These are the activations of a small neural network, seen along a few directions. Each row is one input.
Each table varies a few parts of the input and shows all the possible inputs, shuffled.
Descriptions start from the smaller parts, as in this example, which fits no table here: one of 8 places around a ring, together with either a single point or one of 9 places along a line or (one of 3 separate values, together with one of 4 places along a line).
Shared parts are said once, and a part with two or three values counts as separate values.
In the rows, zero is written as 128.

Other details of the inputs shift rows strongly along two fixed directions, in all tables alike. That doesn't count.

Rows:
x1: [116 106 118  99 137 138  69 109 102  70 127 129 123]
x2: [127 131 147 150 156 140 124 107 154 127 114 124 144]
x3: [116 126 105 106 117 104 121 120 125  94 168 130 143]
x4: [128 111 130 119 142 147  88 129 135 145  86 139 126]
x5: [120 118 111 115 127  95 122 109 124  77 193 131 146]
x6: [155 156 149 185 103 127 210 189 111 237  96 126 118]
x7: [127 121 147 108 160 142 100 114 147 134  75 123 121]
x8: [134 105 139 131 151 147 104 110 156 115  97 142 141]
x9: [135  98 130 121 143 149  74 120 143 142  82 126 118]
x10: [142 174 141 183 102 105 237 179 129 226 117 134 139]
x11: [127 143 137 162 111 139 171 168 142 200  98 143 126]
x12: [124 111 129 132 144 141 113 121 151 123 119 147 134]
x13: [135 111 147 107 140 148 101 124 136 142  75 124 122]
x14: [133 138 122  98 108  89 163 132 103 109 162 122 127]
x15: [125 127 145 142 166 137 123 114 157 125 104 136 143]
x16: [133 126 124 124 142 123 125 132 137 156 103 137 134]
x17: [123 111 126 128 132 149  96 126 150 136  98 130 125]
x18: [114 122 129 130 130 150 112 125 134 118  99 138 126]
x19: [117 141 107 121 109 108 122 115 121  88 182 129 132]
x20: [129 127 145 119 139 155 121 138 123 146  88 118 113]
x21: [132 114 132 144 133 153  88 122 130 144 103 122 111]
x22: [135 148 112 114  87  76 198 162  93 133 199 110 114]
x23: [123 115 136 123 136 148  99 120 146 129  81 142 135]
x24: [133 162 127 141  79 116 201 168  69 144 186  99 110]
x25: [120 120 134 136 135 164 102 113 141 125  89 125 124]
x26: [129 129 102 102 116 102  96 108 104  65 189 124 127]
x27: [115 128 127 124 142 133 121 120 154 149  98 146 144]
x28: [137 139 146 147 120 144 171 172 132 216  86 124 115]
x29: [133 112 106 120 120 121 126 122 126  88 177 132 130]
x30: [127 118 111  87  97 106 123 140  93  88 186 112 114]
x31: [131 119 144 136 158 124 120 106 157 126 103 142 153]
x32: [109 139 113 105 120 107 124 119 113  68 168 135 141]
x33: [125 143 115 106 101  96 140 128 102  91 199 113 116]
x34: [134 160 117 139  70 105 190 170  73 136 215 107 104]
x35: [119 135 137 135 140 142 113 110 147 127 102 126 139]
x36: [136 134 136 137 140 134 115 121 129 140 100 117 130]
x37: [129 115 139 135 141 162  91 114 123 136  82 116 121]
x38: [133 122 139 154 143 160 128 113 146 128 110 125 125]
x39: [128 114  98  85 124  96  93 112 108  71 172 126 132]
x40: [134 146 142 147 123 117 193 162 139 211  99 125 118]
x41: [143 129 130 126 138 115 133 126 130 149  97 132 136]
x42: [132 109 130 144 151 161  94 100 162 116 117 133 121]
x43: [137 155 128 174 108 122 217 169 113 156 162 132 119]
x44: [118 116 138 134 158 125 116 111 159 131 114 146 151]
x45: [125 146 122 103 107 104 150 127  92  87 183 106 122]
x46: [125 123 115  97 145 117  91 110 116  80 131 132 133]
x47: [119 120 125 141 125 152  97 117 143 124 116 133 117]
x48: [122 132 114 127 129 108 119 103 128  74 198 133 139]
Each input here is: one of 2 separate values, together with one of 4 places along a line, together with one of 6 places around a ring.
The inputs of x11 and x28 match in every part but the place on the line of 4. If x3 is changed in the same way as x11 into x28, which row does it become?
Answer: x22
The inputs of x17 and x30 match in every part but the place on the line of 4. If x10 is changed in the same way as x17 into x30, which row does it become?
Answer: x14
Change only the choice among 2 separate values in x37. List by row number the other rows that result.
Answer: x36
Change only the place on the ring of 6 in x48. List by row number the other rows that result.
Answer: x2, x5, x15, x31, x44

Rows:
x49: [119 125 114  93 135  99 122 110 121  72 154 144 154]
x50: [151 182 140 223  94 117 251 187 106 223 165 116 122]
x51: [129 123 153 124 146 162  99 131 138 172  44 119 115]
x52: [116  90 115 129 157 144  74 124 190 167  64 170 143]
x53: [124 138 113 103 125  83 141 119 117  92 169 137 149]
x54: [118 140 119 139 112 124 139 120 107  79 184 126 133]
x55: [128 115 149 158 158 176 104 108 164 134  81 128 125]
x56: [124 117 151 156 156 174 102 106 168 137  83 124 126]
x57: [142 155 141 150  97 131 201 182  98 195 121 109 101]
x58: [128 108 148 107 158 167  71 116 136 140  42 124 116]
x59: [125 121 119 128 129 131 107 101 121  71 182 120 127]
x60: [150 158 137 156  99 114 193 180  92 206 127 107 110]
x61: [128 101 124 176 136 178  84 130 177 175  80 160 126]
x62: [138 101 147 106 158 161  65 111 150 149  55 110 111]
x63: [117 131 115  94 127  93 131 113 120  77 165 139 153]
x64: [123 135 113 133 121 122 120 109 109  72 181 126 132]
x65: [119 126 116  93 128  99 135 115 124  76 167 137 145]
x66: [143 151 137 141 103 125 179 168 108 190 121 104 103]
x67: [125 124 117  95 132  86 127 111 126  83 174 133 143]
x68: [133 113 145 113 156 158  73 116 142 156  42 118 115]
x69: [122 128 115  93 129  88 130 110 128  82 170 134 142]
x70: [143 167 146 164  88 127 224 194 100 223 123 105 100]
x71: [122  97  88  99  82 123  93 146 100 112 156 145 114]
x72: [119 131 117 134 119 131 126 115 106  65 176 130 133]
x73: [118 134 118  98 120  93 149 121 122  88 175 134 144]
x74: [124 127 113  94 134  83 117 109 120  77 169 137 151]
x75: [130 118 146 157 159 168  99 103 168 142  85 123 123]
What do these inputs look like to the network?
Answer: one of 3 separate values, together with either a single point or (one of 2 separate values, together with one of 4 places along a line)
Change only the place on the line of 4 in x70. List by row number the other rows that result.
Answer: x57, x62, x66
